[[153 145 130 148 156 126 144 129 137 145 138 139 124 140]
 [122 112 153 131 131 128 148 131 144 120 113 131 147 154]
 [145 143 130 138 146 130 138 123 134 146 129 135 124 135]
 [115 117 141 124 126 119 127 125 142 113 138 131 141 134]
 [142 134 118 146 143 121 138 132 132 128 148 135 120 136]
 [152 144 130 146 154 127 141 129 135 145 137 137 124 138]
 [146 144 129 140 147 131 141 125 134 147 129 135 123 137]] Out: 145

[[126 132 118 129 137 137 114 116 138 132 122]
 [123 125 135 141 130 134 122 115 128 131 108]
 [125 115 143 128 137 133 143 136 130 145 106]
 [143 111 131 119 136 133 134 143 126 124 154]
 [125 103 145 121 131 129 143 125 137 145 108]
 [134 127 126 133 131 126 130 128 139 121 150]
 [118 145 131 127 148 110 131 133 101 121 151]] Out: 125

[[136 131 121 131 124 139 126 134]
 [123 127 118 122 132 122 138 135]
 [122 141 154 131 139 106 142 126]
 [149 121 115 137 144 146 119 131]
 [139 129 119 126 131 149 134 142]] Out: 122

[[127 143 117 130 129 137 116 130 129 136 144 142 118 141 124 120]
 [124 146 109 126 128 130 112 127 132 141 142 148 120 137 120 125]
 [137 142 136 135 125 144 134 135 131 134 126 157 128 130 133 144]
 [123 138 133 132 122 122 124 135 118 124 147 123 120 136 128 113]
 [123 124 142 127 122 125 138 125 122 132 125 124 133 127 130 143]
 [131 143 113 129 128 141 116 129 132 136 131 151 117 134 123 127]
 [128 131 125 130 132 126 122 132 128 123 143 120 124 136 127 109]
 [126 120 108 121 137 133 117 118 134 132 125 120 121 131 121 118]] Out: 137

[[123 124 116 116 134 129 122 133 138 134 134 123 135]
 [127 122 124 125 148 131 124 148 131 132 147 125 126]
 [129 138 136 131 102 126 138 105 126 126 106 124 134]
 [129 118 121 130 139 118 113 139 134 116 137 134 113]
 [135 115 115 133 130 112 118 129 141 114 129 127 122]
 [140 117 131 139 132 123 133 132 134 129 133 115 133]
 [121 119 110 119 147 132 106 144 129 130 144 140 122]
 [136 115 117 134 125 139 124 125 118 137 124 141 135]
 [143 114 128 141 131 111 127 131 141 119 132 115 124]
 [115 141 131 118 135 126 122 134 128 123 133 135 117]
 [132 134 143 138 129 111 131 129 129 110 128 124 112]] Out: 129

[[139 106 114 112 144 122 149 130 145 128 119]
 [150 143 126 112 144 144 143 150 147 112 139]
 [129 112 123 144 125 125 141 136 109 126 144]
 [135 124 130 110 143 132 113 131 131 148 110]
 [130 134 130 136 139 117 120 119 109 128 149]
 [110 129 132 113 149 123 131 134 141 133 144]
 [133 135 113 143 116 107 122 147 133 119 136]
 [131 144 124 116 116 133 115 148 146 114 132]
 [148 140 144 134 141 147 127 116 114 106 135]] Out: 129

[[122 113 140 122 127 128 126 143 108 132 135 141 121]
 [141 113 126 127 134 128 128 140 121 140 125 132 136]
 [141 149 130 118 139 132 115 109 133 129 119 133 126]
 [114 129 114 134 130 130 125 122 132 129 122 133 121]
 [130 120 123 124 148 133 138 154 135 115 123 132 124]
 [132 120 126 136 136 124 106 138 128 133 123 134 124]
 [121 122 131 126 129 119 132 136 131 123 125 123 122]
 [117 145 127 123 123 126 134 114 132 136 130 116 130]] Out: 141
---
[[111 120 118 104 125]
 [142 118 123 115 126]
 [142 136 138 106 140]] out 138

[[148 126 124 128]
 [134 133 154 128]
 [133 129 156 127]] out 129

[[131 112 150 131 124 114]
 [123 122 152 124 120 117]
 [117 114 149 120 120 121]] out 120

[[125 136 130 123]
 [107 136 118 158]
 [110 130 142 119]] out 130

[[115 132 124 102 122 124]
 [116 117 131 125 135 154]
 [125 134 125 125 113 123]] out 125

[[126 124 129 118 123 121]
 [119 116 124 122 128 132]
 [114 135 114 136 104 141]] out 136

[[128 120 154 120 128 126 111]
 [137 123 149 116 125 123 110]
 [146 134 130 121 134 103 115]] out 134
---
134  124  125  129  126  138  139
124  133  125  136  129  119  119
127  134  128  134  111  141  124
123  134  125  135  131  117  119
135  123  124  130  126  140  139
131  135  124  146  130  128  131
134  135  127  141  112  150  137
| 127

140  127  133  119  121  140  119  124  130  120  126  123  127  131  121
144  128  132  117  119  144  119  121  129  119  125  121  123  131  123
148  128  134  115  117  147  115  121  129  116  124  120  124  133  121
141  129  132  122  120  139  121  123  127  120  126  124  124  132  128
136  131  130  129  123  131  125  126  126  123  127  128  125  132  133
147  124  134  109  117  151  113  119  132  116  124  116  126  130  112
143  126  134  115  120  144  115  123  131  118  126  120  129  131  116
150  127  135  113  115  149  113  120  130  114  124  119  125  133  119
145  125  134  111  118  148  114  121  132  118  125  118  127  130  113
133  127  130  123  125  134  123  126  129  125  127  125  128  129  123
154  127  137  111  113  153  110  119  130  112  123  117  124  134  117
| 137

126  126  118  119  114  115  122  130  135  142  126  128  119  112  116
131  123  135  139  129  135  132  137  113  118  125  121  127  132  138
133  133  135  137  132  113  124  124  114  113  128  117  131  131  127
146  127  133  113  124  138  117  127  127  126  119  129  138  122  122
114  126  127  147  129  108  141  146  128  131  146  126  121  141  111
133  125  135  138  118  128  118  140  118  116  138  117  129  127  121
122  131  129  126  132  107  123  116  129  121  124  128  128  127  134
115  132  129  134  135  122  138  123  146  148  135  145  122  135  130
124  118  122  121  108  116  119  111  136  142  134  132  118  113  136
| 122

130  122  136  121  131  143  144  142  130  122
128  113  126  130  136  139  153  145  118  128
132  131  137  123  127  142  132  144  144  122
136  126  127  126  128  141  130  145  150  119
130  122  137  121  131  143  143  142  131  122
136  126  127  126  128  141  130  145  150  119
130  118  133  124  133  142  147  143  125  124
131  128  139  121  128  143  137  143  138  121
| 139

123  126  113  134  109  139
133  124  142  116  142  116
124  132  110  150  127  138
122  127  124  146  129  127
129  131  107  145  126  135
131  122  123  142  135  118
131  141  121  126  122  143
| 121

134  121  135  129  113  127  143  124  137  135  129  111  146  134  117  147
133  121  125  128  120  126  143  126  134  135  126  119  145  133  120  154
135  122  126  126  119  128  142  123  136  140  124  116  143  138  121  149
133  121  126  127  121  128  143  124  135  135  123  117  145  134  121  151
135  122  129  127  116  127  142  124  134  140  129  112  144  134  121  151
133  120  136  127  117  124  143  124  133  131  129  113  149  129  117  148
| 136

134  117  124  132  126  122  128  119  133  125  116  128
134  124  133  130  124  119  126  118  130  139  115  129
130  131  136  128  123  121  126  120  126  145  118  130
129  127  141  128  127  121  126  129  131  143  127  127
129  131  136  128  125  123  127  122  127  141  121  130
130  118  112  129  132  135  131  132  132  103  131  127
124  127  111  127  132  140  130  133  126  104  135  128
133  115  122  130  130  127  130  131  136  114  128  125
130  130  135  128  124  122  127  121  126  141  120  130
| 135
